Each row below holds a small network's activations on one input, seen along a few directions.
In each table, some parts of the input vary, and every possible input appears once, in random order.
A made-up example of a description, with smaller parts first: one of 3 separate values, together with either a single point or one of 11 places around a ring or (one of 5 places around a ring, together with one of 6 places along a line).
Shared parts are said once, and a part with two or three values counts as separate values.
In the rows, zero is written as 128.

Other details of the inputs shift rows strongly along two fixed directions, in all tables alike. That doesn't count.

A family of inputs:
row 1: [166 127 136 156 142 157 168 150 157 143 110 114  73 155]
row 2: [134  84 133 187 132  71  98 115  72 102 175 109 250  99]
row 3: [113 175 141  56  93 164  84 126 106 150 131 135  88 134]
row 4: [ 56 178 151  58 120 159 106 129  90 132 109 144  93 106]
row 5: [161 126 139 154 149 151 160 153 169 148 106 110  73 155]
row 6: [ 66  85 144 171 133  45 113 113  60  88 152 136 232  66]
row 7: [145 118 111 144 139 132 124 114 119 101 148  96 151 117]
row 8: [184  98 128 206 146 141 209 146 182 147  96 116  95 164]
row 9: [177  97 131 204 153 134 201 149 194 151  93 111  96 164]
row 10: [104 168 133  49  86 154  91 122 121 156 126 156 111 139]
row 11: [127 121 113 131 119  90 115 126 130 127 136 159 153 137]
row 12: [111 172 113  37 108 172  88 114 126 127 137 130  96 125]
row 13: [169 122 111 203 162 137 203 166 172 123 115 102 101 186]
row 14: [144  72 128 173 171  82  83 111  90  81 182  82 231  69]
row 15: [112 143 151  53  76 127  78 116 136 165 117 163  90 109]
row 16: [108 180 124  46 118 156  74 133 112 146 134 155  99 144]
row 17: [111 174 103  34 125 168  78 111 126 127 135 144  99 127]
row 18: [ 57 171 131  48 125 171 112 107 103 114 113 133  92  89]
row 19: [172 104 114 210 121 113 217 141 189 139  98 125  87 177]
row 20: [ 70  95 147 171 151  72 111 116  53  90 150 122 245  70]
row 21: [126  79 124 181 124  41  96 122  83  91 181 127 248 100]
row 22: [105 170 123  47 103 151  82 120 122 157 123 170 113 142]
row 23: [182  91 126 207 129 115 211 143 190 143  96 129  83 160]
row 24: [171 121 116 144 148 169 171 128 170 125 110 103  73 138]
Each input here is: one of 4 places along a line, together with either a single point or one of 5 places along a line.
- Changing only the place on the line of 4 turns row 18 into row 4. The same change can be made to row 17. Which row results? => row 16
- Which other rows does row 15 become when the place on the line of 5 takes its other values? List them by row number. => row 11, row 19, row 21, row 23
- Which other rows does row 12 become when the place on the line of 4 takes its other values? List them by row number. => row 10, row 13, row 21
- List by row number the other rows that have the place on the line of 4 in common with row 8. => row 2, row 9, row 10, row 20, row 22

A family of inputs:
row 25: [130  84 114 168 136  67 107 121 103 107 163 142 225 114]
row 26: [101 142 115 115 122 141 155 118 128 116 115 140 120 137]
row 27: [124 114 124 189 169 118 180 144 140 112 116 127 151 140]
row 28: [ 96 166 109  70 113 152 118 122 122 120 127 138  95 134]
row 29: [131 150 128 116 101 141 147 134 139 158 114 152 102 158]
row 30: [106 144 125  70 111 146  86 108 101 109 142 120 142  84]
row 31: [148 152 125 106 110 157 120 124 141 155 126 127  89 159]
row 32: [116 134 113  83 110  99  67 122 107 126 159 147 159 122]
row 33: [177  99 117 172 137 121 186 131 190 140 103 128  78 152]
row 34: [ 97 134 127 114 112 136 149 112 138 123 106 129 105 123]
row 35: [124  80 134 163 126  51  85 111 100 102 162 132 229  88]
row 36: [162 108 144 184 146 145 191 149 165 135  98 118  74 152]
row 37: [169  96 131 199 159 137 178 156 155 124 115  93 121 146]
row 38: [123 147 136  92 139 175 137 132 152 143 109 119  79 129]
row 39: [107 145 138  94 122 127  87 140  93 128 146 135 143 130]
row 40: [ 96 133 144 122 133 135 140 126 137 135 104 132 107 122]
row 41: [181 114 131 175 134 136 173 145 165 140 123 105 116 148]
row 42: [139  80 146 172 124  69  79 113  65 104 182 116 227  75]
row 43: [103 134 150  98  83 106  73 114  93 143 144 142 158 100]
row 44: [154 117 109 196 185 140 181 143 157 118 114  98 116 153]
row 45: [140 155 110  65 106 158  95 115 153 155 119 151  80 148]
row 46: [134 156 127 104 105 147 129 141 143 148 129 139  91 167]
row 47: [ 94 189 127  52 122 173 115 144 139 146 110 151  63 139]
row 48: [166 125 125 182 158 145 164 147 150 125 113 108 111 162]
row 49: [ 94 144 148  85 112 118  83 124  72 134 138 150 165 116]
row 50: [111 151 110  89 125 144  97 106 103 111 139 121 132 112]
row 51: [133  79 133 206 177  88 147 132 107  99 147 100 183  89]
row 52: [119 132 128 112 122 142 147 111 133 118 118 124  94 110]
row 53: [172  86 113 171 146 101 140 127 153 119 140 108 159 128]
row 54: [ 94 153 159  78  97 127  84 127  97 148 118 146 125 103]
- Changing only one part turns row 51 into row 38. The same change can be made to row 33. Which row results? => row 53
- What do these inputs look like to the network? => one of 5 places along a line, together with one of 6 places around a ring
- Which other rows does row 50 become when the place on the line of 5 takes its other values? List them by row number. => row 31, row 44, row 45, row 48
- Which other rows does row 42 become when the place on the ring of 6 takes its other values? List them by row number. => row 29, row 31, row 41, row 43, row 46
